Each row has a name. Each question is about the rows just above it.

[  9.9 -24.0   1.2  -3.2  10.9   4.8  14.6   8.6  -5.6 -40.1   9.5  18.9
 -17.7 -38.4 -24.4  25.6 -20.1  -6.8   1.9  -0.2  16.3  80.4 -28.8  41.6
 -13.3 -38.8   3.9  -0.8] = <50>
[ 30.9  10.4  21.8 -10.6  11.1   7.5  19.1  20.6   4.4 -28.2 -23.5   3.3
  13.0  -3.4 -26.8  23.1 -44.8 -25.3  17.6   0.8  14.0  58.3 -23.4  42.6
 -21.0 -36.7 -16.4 -26.5] = <35>
[ -1.7  -5.8   5.9  -9.9   4.8   8.1  14.7 -13.9  -5.1 -13.1   2.3   3.0
  18.6 -27.4 -42.7   5.5 -42.0   5.2   3.4  15.5  13.8  48.1 -41.9  18.3
  -0.4 -15.0   5.4  -4.8] = <189>
[-33.7  -3.3  -6.3 -13.2  29.1  -1.3  12.3  -6.5 -16.9 -21.4   6.2  16.9
  18.3 -19.4 -52.7   7.7 -44.5  17.8   0.7  14.8  11.2  25.9 -17.4  16.2
   0.8 -13.4 -26.8  15.9] = <124>
[-10.7   8.1 -42.0   2.3  13.3  -1.0   2.1  -8.4 -19.4  -0.2   1.1  -0.8
  23.4 -23.5 -42.7   5.4 -42.0   5.2   6.6  19.6  15.3  38.1 -40.2   8.5
   1.8   0.4 -11.5  20.5] = <32>
[ -1.7  -5.8   5.9  -9.9   4.8   8.1  14.7 -13.9  -5.1 -13.1   2.3   3.0
  18.6 -27.4 -20.6  18.5 -51.9   9.2   3.4  15.5  13.8  48.1 -41.9  18.3
 -25.7 -15.0   5.4  -4.8] = <12>
Number of entries in [-10.7   8.1 -42.0   2.3  13.3  -1.0   2.1  -8.4 -19.4  -0.2]:
10
Go on from [-42.7   5.4 -42.0   5.2] to the end of its row.
[  6.6  19.6  15.3  38.1 -40.2   8.5   1.8   0.4 -11.5  20.5]
Repeated in <32>:
[-42.0]

[ 22.8  29.0  38.3 -78.4]  <46>
[-80.4  28.0  21.3 -80.4]  <214>
[-78.3 -78.3 -78.3 -78.3]  <7>
[  9.5  12.1  16.0 -34.8]  <124>
How many times does <7> hold [-78.3]?
4
How many times does <214> hold [-80.4]?
2
How many times does <46> hold [22.8]?
1
Which value appears more than once in <7>?
[-78.3]
Number of entries in [ 9.5 12.1 16.0]:
3

[-10.2  -5.4  -1.6  10.3  23.8] = <115>
[ -0.1  -2.0 -20.2   0.4   8.9] = <124>
[  5.3 -27.8  24.2   1.6 -13.0] = <189>
[  3.3  17.0 -15.0  -1.4  -4.6] = <35>
[ -3.2  -8.6 -95.6  -5.5   7.5] = <32>
[-0.1  5.0 -0.1 -4.5  0.4] = <50>
[-14.2  25.1  14.3  -1.1 -14.4] = <214>
[ 18.6 -14.2 -41.9  -8.4 -12.2] = <12>
Count the entries of [-3.2 -8.6]:
2
Number of entries in [ -0.1  -2.0 -20.2   0.4]:
4
The value that <50> holds more than once:
[-0.1]
How many entries does [18.6] have?
1
Count of [-0.1] in <124>:
1
Whose row is [  3.3  17.0 -15.0  -1.4  -4.6]?
<35>

[-33.2 -34.5 -33.0  27.9  -1.8  73.2  30.9   3.1   5.4 -27.8   7.0 -15.9
 -21.3  15.2] -> <35>
[ 10.5  70.7 -12.3  46.0  41.0 -14.8   8.0 -48.3  18.3  48.7   5.5  -3.0
 -30.1  23.1] -> <32>
[ 10.5  70.7 -12.3  46.0  41.0 -14.8   8.0 -48.3 -27.1   7.5  20.7 -15.8
 -21.3  15.2] -> <21>
[ 25.7 -46.8  52.8  -0.9 -10.8  -6.9  52.8  38.5 -50.0 -15.6  52.8 -62.2
   4.8  29.9] -> <124>
[ 25.7 -46.8  21.6  -0.9 -10.8  -6.9  52.8 -48.3 -27.1   7.5  20.7 -20.1
  -7.2 -12.1] -> <214>
The value that <124> holds more than once:
[52.8]
Number of entries in [ 25.7 -46.8  52.8  -0.9 -10.8  -6.9  52.8]:
7
After [-46.8  52.8  -0.9], its row goes on with
[-10.8  -6.9  52.8  38.5 -50.0 -15.6  52.8 -62.2   4.8  29.9]
Number of entries in [ 25.7 -46.8  21.6  -0.9 -10.8  -6.9  52.8 -48.3 -27.1   7.5  20.7 -20.1]:
12

[  4.7  13.9  24.5 -24.5  11.7 -30.7 -21.5   0.5 -16.7 -26.3   6.9  16.4
  -3.8  -3.8  35.4 -45.6  -3.0  77.2  -3.6   7.1  -9.7]  <35>
[ 23.3   8.3  31.9  -9.6   8.6 -24.9 -38.5   3.9 -12.7 -19.5 -13.0  -0.1
 -10.3 -18.2  27.3 -65.8  16.3  53.7   2.4  -3.3 -11.1]  <7>
[ 26.9 -16.3 -11.5  43.3  16.3 -60.0   8.4 -37.1 -34.1  -4.8  12.4 -48.3
  14.3  -4.7  -9.2  10.7  44.1   3.6 -29.5 -14.9 -11.1]  <189>
[ 23.5  11.5  -0.4  25.1  15.5 -49.4  11.9 -23.2 -40.2   6.5  31.2 -57.9
  10.5  -9.6  -8.6  -3.9  19.6  19.1 -22.7 -53.7  14.5]  <46>
[ 26.9 -16.3 -11.5  43.3  16.3 -60.0   8.4 -37.1 -34.1  -4.8  12.4 -48.3
  14.3  -4.7  -9.2  10.7  44.1  11.0 -29.5 -14.2 -10.7]  <214>
[ 26.9 -16.3 -11.5  43.3  16.3 -60.0   8.4 -37.1 -34.1  -4.8  12.4 -48.3
  14.3  -4.7  -9.2  10.7  44.1  11.0 -29.5 -14.9 -14.2]  <12>
[ 21.0  -4.5   6.1  31.6  20.2 -34.7  11.0 -19.9 -38.7  -4.8  28.8 -58.5
   0.5  -2.6 -14.4 -10.7  23.6   8.5 -16.8 -48.5  15.6]  <107>
[ 28.2  -3.9 -16.3  28.2  -4.8 -30.5  18.7 -24.2 -43.5 -14.1  13.0 -53.9
 -22.4  -8.7   3.7   3.7  39.8  -4.8 -44.3 -41.4   3.7]  <115>
The rest of the row after [-13.0  -0.1]:
[-10.3 -18.2  27.3 -65.8  16.3  53.7   2.4  -3.3 -11.1]
Times [-4.7] occurs in <115>:
0
How many times does <115> hold [3.7]?
3

[-24.7 -36.2  36.4   7.1 -15.2  75.4 -23.7 -45.6  34.4  15.4   1.6 -23.7
  14.5  -4.0  -0.8 -44.0   8.2  -4.8 -68.0 -65.1  22.6  -2.6 -50.0  49.9
 -19.1 -11.3] = <124>
[-54.0 -72.9 -63.8  76.1  41.5 -49.2 -28.5  34.5 -57.9  -7.9  50.1   5.2
 -55.3 -65.0 -34.8  31.8  78.8  -3.7 -43.0   2.2   5.3   6.0 -69.0 -59.8
 -16.4  84.4] = <35>
[-24.7 -36.2  36.4   7.1 -15.2  75.4 -23.7 -45.6  34.4  15.4   1.6  32.6
  14.5  -4.0  -0.8 -44.0   8.2  -4.8 -68.0 -65.1  22.6  -2.6 -50.0  49.9
 -19.1 -32.1] = <12>
Which value appears more than once in <124>?
[-23.7]
Count the entries of [-24.7 -36.2  36.4   7.1 -15.2  75.4 -23.7 -45.6  34.4  15.4   1.6  32.6
  14.5  -4.0  -0.8 -44.0   8.2  -4.8 -68.0 -65.1]:
20
Count the entries of [-24.7 -36.2  36.4   7.1 -15.2  75.4 -23.7 -45.6  34.4  15.4   1.6 -23.7
  14.5  -4.0  -0.8 -44.0   8.2  -4.8 -68.0 -65.1  22.6  -2.6 -50.0  49.9
 -19.1 -11.3]:
26
Number of entries in [-54.0 -72.9]:
2

[ 48.0  -6.6   1.9  22.1 -17.6  -6.3   1.9]  <32>
[ 37.5  -5.1  -6.3  21.0 -17.6  -6.3   2.0]  <35>
[  2.0  -6.6   1.9  22.2 -17.6 -24.2 -17.3]  <107>
Count the entries of [37.5 -5.1 -6.3]:
3
Go on from [ 1.9 22.1] to the end of its row.
[-17.6  -6.3   1.9]
Repeated in <35>:
[-6.3]
Count of [1.8] in <32>:
0
Go on from [ -6.6   1.9  22.1 -17.6] to the end of its row.
[-6.3  1.9]

[-17.8   9.9 -23.4   0.6] : <50>
[23.2 88.1 18.4 14.8] : <115>
[38.6 59.6 88.0  0.6] : <214>
[ 2.7 34.8 18.4 23.3] : <189>
[18.1 88.0 88.0 88.0] : <35>
Count the entries of [18.1 88.0]:
2
After [59.6 88.0], its row goes on with
[0.6]
Count the entries of [-17.8]:
1
How many times does <35> hold [88.1]?
0

[-25.2  20.7   6.0  -4.1  29.3  66.9  60.7  14.8 -81.1  -0.8 -81.1 -64.0
 -64.0  10.3  -3.0  55.0  66.9  66.9  32.6 -22.1   8.8  12.5  26.4 -30.6
 -81.1 -81.1  -6.5] = <115>
[ -8.2  20.7   6.0  -4.2  29.3  66.9   6.0  29.3  -4.2  29.3  39.6   9.3
  42.5  -9.8 -12.6   9.2   9.3 -45.3   9.3 -81.0  14.7  29.3   1.9  29.3
   9.3  21.0  16.5] = <107>
[ 16.0 -23.8   6.0  -4.2  13.8 -26.0  38.3   7.6 -37.5   4.0 -51.3 -37.6
 -37.6  12.7  32.4  47.4   2.5  49.6  32.4 -15.2 -11.4   7.0  14.8 -22.3
  12.6 -19.0  -8.3] = <35>
Times [9.3] occurs in <107>:
4
How many entries does [ 16.0 -23.8   6.0  -4.2  13.8 -26.0  38.3   7.6 -37.5   4.0 -51.3 -37.6
 -37.6  12.7  32.4  47.4   2.5  49.6  32.4 -15.2 -11.4] have?
21
After [20.7  6.0 -4.2 29.3 66.9], its row goes on with
[  6.0  29.3  -4.2  29.3  39.6   9.3  42.5  -9.8 -12.6   9.2   9.3 -45.3
   9.3 -81.0  14.7  29.3   1.9  29.3   9.3  21.0  16.5]
Times [-81.1] occurs in <115>:
4
Count of [29.3] in <107>:
5
Whose row is [ -8.2  20.7   6.0  -4.2  29.3  66.9   6.0  29.3  -4.2  29.3  39.6   9.3
  42.5  -9.8 -12.6   9.2   9.3 -45.3   9.3 -81.0  14.7  29.3   1.9  29.3
   9.3  21.0  16.5]?
<107>
Count the entries of [-25.2  20.7   6.0  -4.1  29.3  66.9  60.7  14.8 -81.1  -0.8 -81.1 -64.0
 -64.0]:
13

[-44.9 -50.1  61.7 -51.8  72.5  72.1 -62.8 -22.8 -35.8 -35.2 -25.2 -17.8
 -35.3  -2.7 -46.3 -29.2 -24.5  36.6 -41.5 -63.3  -2.9  71.4 -36.6 -47.2
 -62.8 -59.5  69.7 -27.0 -88.0  24.1  67.2 -40.3 -57.0  56.5 -29.6 -49.6
 -35.3 -29.1 -88.0 -38.7 -43.5 -26.7   5.1  19.0 -50.5 -36.1  30.4 -93.6
 -41.4  44.9 -49.8 -57.9 -65.6]  <12>
[-44.9 -50.1  61.7 -51.8  72.5  72.1 -42.0 -22.8 -35.8 -35.2 -25.2 -17.8
 -35.3  72.7 -46.3 -29.2 -36.1  36.6 -41.5 -63.3  -2.9  71.4 -36.6 -47.2
 -62.8 -36.1  69.7 -27.0 -31.5  24.1  67.2 -40.3 -57.0  56.5 -57.9 -49.6
 -35.3 -29.1 -88.0 -38.7 -43.5 -26.7 -57.9  19.0 -50.5 -36.1  30.4 -93.6
 -41.4 -36.1 -49.8 -57.9 -65.6]  <115>
[-65.5 -50.1  61.7 -51.8  72.5  72.1 -42.0 -22.8 -35.8 -35.2 -25.2 -57.8
 -35.3  72.7 -46.3 -29.2 -24.5  36.6 -41.5 -63.3  -2.9  71.4 -36.6 -47.2
 -62.8 -59.5  69.7 -27.0 -31.5  24.1  67.2 -40.3 -57.0  56.5 -57.9 -49.6
 -35.3 -29.0 -88.0 -38.7 -43.5 -26.7  71.2  19.0 -50.5 -36.1  35.1 -61.2
  11.2  44.2   6.5  -0.1 -70.6]  <21>
Times [-65.6] occurs in <12>:
1
Times [-58.0] occurs in <115>:
0
Go on from [-57.9 -49.6 -35.3 -29.1] to the end of its row.
[-88.0 -38.7 -43.5 -26.7 -57.9  19.0 -50.5 -36.1  30.4 -93.6 -41.4 -36.1
 -49.8 -57.9 -65.6]
How many entries does [-65.5 -50.1  61.7 -51.8  72.5  72.1 -42.0 -22.8 -35.8 -35.2 -25.2 -57.8
 -35.3  72.7 -46.3 -29.2 -24.5  36.6 -41.5 -63.3  -2.9  71.4 -36.6 -47.2
 -62.8 -59.5  69.7 -27.0 -31.5  24.1  67.2 -40.3 -57.0  56.5 -57.9 -49.6
 -35.3 -29.0 -88.0 -38.7 -43.5 -26.7  71.2  19.0 -50.5 -36.1  35.1 -61.2
  11.2  44.2   6.5  -0.1 -70.6] have?
53

[ 34.4   0.1   7.1  -4.3  12.3  -6.8 -13.1   6.0   6.7 -13.0  -4.3   6.8
 -24.2  10.5   7.6  -6.4   3.7 -28.7  -4.8  -1.7] -> <124>
[ 34.4  -9.7   7.1  -4.3  12.3  -6.8 -13.1   6.0   6.7 -13.0   6.7   6.7
 -10.3  -4.3   5.5  -9.7   1.3  -9.7   5.6  -9.7] -> <21>
[ -3.0 -25.3  16.3  13.4 -27.6 -31.6  -2.5  12.4   7.1  -2.3   2.0   7.7
  -5.9  21.8  18.8   9.0 -11.6   1.6  14.4 -30.4] -> <107>
Which value appears more than once in <124>?
[-4.3]
Count the entries of [ -3.0 -25.3  16.3  13.4 -27.6 -31.6  -2.5  12.4   7.1  -2.3   2.0   7.7
  -5.9]:
13
Number of entries in [ -3.0 -25.3  16.3  13.4 -27.6]:
5
Count of [6.7] in <21>:
3
How many entries does [ 34.4   0.1   7.1  -4.3  12.3  -6.8 -13.1   6.0] have?
8

[ -5.9 -32.2   5.5  16.3]  <189>
[  3.8 -29.8 -29.8   3.9]  <124>
[ 20.8 -32.3   5.4 -19.2]  <115>
[ 3.9 51.7 71.0  3.9]  <46>
[-60.0  20.7 -60.0  26.4]  <50>
[ 18.6 -19.0 -49.9 -14.1]  <35>
[ 51.6 -32.3   5.5  16.4]  <21>
[67.8 16.3 -9.6 36.6]  <107>
Go on from [ 51.6 -32.3] to the end of its row.
[ 5.5 16.4]
Count of [51.6] in <46>:
0
How many times does <50> hold [20.8]?
0
After [ 20.7 -60.0], its row goes on with
[26.4]
After [-32.3   5.5], its row goes on with
[16.4]
Count of [3.8] in <124>:
1

[ -1.2 -18.0   1.8   5.7  -0.2  -2.8  -4.9   1.3  18.6   4.2 -14.1 -36.6
  27.6 -14.6  -1.8  -3.2  17.7  -7.5  15.8  22.6   2.5 -10.4 -15.4  -2.9
   0.0  -3.1 -10.4   0.2   8.4  -5.9  10.1 -14.8  -3.1  12.0   9.4  -7.2
   2.8  -3.6 -14.5  14.3 -34.9  -4.2   8.4 -46.6   9.4  -3.4 -14.8 -14.1
  19.9   0.5 -48.1  32.6 -14.6  11.5  -0.6 -30.1   9.5]  <7>
[ -1.2 -18.0   1.8   5.7  -0.2  -2.8 -52.0   1.3  18.6   4.2 -14.1 -36.6
  27.6 -14.6  -1.8  -3.2  17.7  -7.5  15.8  22.6   2.5  23.5 -15.4  -2.9
  -1.9  -1.1 -10.4   0.2   8.4  -5.9  10.1 -14.8  -3.1  12.0   9.4  -7.2
   2.8  -3.6 -14.5  14.3 -34.9  -4.2   8.4 -46.6   9.4  -3.4 -14.8 -14.1
  19.9   0.5 -48.1  32.6 -14.6  11.5  -0.6 -30.1   9.5]  <107>
[  0.3   3.0   1.9   1.9   1.5   1.4   3.7   3.7  -2.1  -5.4   1.5  10.1
   3.4   5.2  -1.0  -2.2  -6.2  -0.3   6.9 -11.9   2.5  -2.9  -1.8  -2.1
   2.2  -6.8   0.6  16.9  -1.3  11.7   3.7  -0.7   5.1   5.5   2.3  -4.1
  -4.8   1.1   8.8  -4.2  11.2   0.2   2.8 -25.2  -3.7  -3.0  -0.7  -3.3
  -0.3  -0.8   8.2  -7.4   5.2   3.8  -3.9   4.2   0.3]  <46>
[  0.8 -17.4   3.7   5.2   0.2 -14.1  -5.9   4.0  18.4   1.9 -13.7 -35.6
  28.0 -11.5  -0.2  -3.3  15.2 -10.7  11.9   4.5   2.5  -9.3 -13.9  -4.5
  -1.8  -1.1 -11.0   0.7   8.5  -5.5   9.8 -15.3  -2.0  15.1   8.4 -10.4
   3.5  -0.5 -12.8  17.0 -35.8  -2.8   9.3  42.9   6.4  -5.0 -15.3 -13.9
  23.2  -0.6 -47.4  29.2 -11.5  11.2  -5.1 -26.6   8.9]  <12>
[  7.3  16.5  11.0  -2.5   1.8   0.5   0.5 -23.4 -24.6  19.0  41.8  23.0
 -13.3  25.0  -4.1  -2.7  -9.1  33.1  16.0  81.2   2.5   3.7  38.5 -10.2
  -4.7   1.6  19.5 -13.7  39.8   3.3  19.6  -0.8 -37.2  -9.8   0.2 -24.2
  -5.2 -11.9  -5.0  -7.1  -4.1  10.8  -7.8 -20.3  33.1  -4.0  -0.8  12.3
 -37.1   3.8  15.2 -15.8  25.0 -35.2  -4.6   3.7 -18.3]  <50>
How many entries does [ -1.2 -18.0   1.8   5.7  -0.2  -2.8  -4.9   1.3  18.6   4.2 -14.1 -36.6
  27.6 -14.6  -1.8  -3.2  17.7  -7.5  15.8  22.6   2.5 -10.4 -15.4  -2.9
   0.0  -3.1 -10.4   0.2   8.4  -5.9  10.1 -14.8  -3.1  12.0   9.4  -7.2
   2.8  -3.6 -14.5  14.3 -34.9  -4.2   8.4 -46.6   9.4  -3.4 -14.8 -14.1
  19.9   0.5 -48.1  32.6 -14.6  11.5  -0.6 -30.1   9.5] have?
57
Go on from [-1.8 -1.1] to the end of its row.
[-11.0   0.7   8.5  -5.5   9.8 -15.3  -2.0  15.1   8.4 -10.4   3.5  -0.5
 -12.8  17.0 -35.8  -2.8   9.3  42.9   6.4  -5.0 -15.3 -13.9  23.2  -0.6
 -47.4  29.2 -11.5  11.2  -5.1 -26.6   8.9]

[ 25.2  11.8 -18.1  -2.7 -22.4  -9.3  -1.2  39.2  20.3  27.2  15.9] = <21>
[-5.0  3.1 -1.7 10.3 37.3  2.2 32.5 11.3 -3.5 -9.2  8.8] = <12>
[39.1 39.1 17.6 39.1 15.1 22.6 39.1 39.1 39.1 26.2 15.1] = <50>
[-29.8  34.8  56.0  24.5   7.8 -16.1  35.5  18.8  -8.6  36.1  -9.1] = <7>
[ 38.4  20.5  15.4  -0.6 -24.9 -33.1 -50.5 -22.3 -17.6  -5.0  40.4] = <124>
[ 19.1 -33.3  -0.3  11.1   1.9 -37.1   4.0 -11.9   3.3   4.4  13.9] = <115>
[-54.2  -1.9  17.7  36.9   3.2  12.6  40.6  40.9   7.0 -32.4 -25.9] = <46>
[ 27.9   9.2  39.0 -21.8 -23.4  12.5 -37.5  13.8  11.7  11.8 -54.4] = <35>
[ 35.7  26.8  30.2 -19.7 -27.0  28.1 -15.0  19.6  18.6  24.9 -71.8] = <32>
[-62.3  28.1  27.8  33.1   0.6  25.0  20.2  28.7  46.2   7.3 -33.4] = <107>
Count of [39.1] in <50>:
6
Whose row is [ 27.9   9.2  39.0 -21.8 -23.4  12.5 -37.5  13.8  11.7  11.8 -54.4]?
<35>

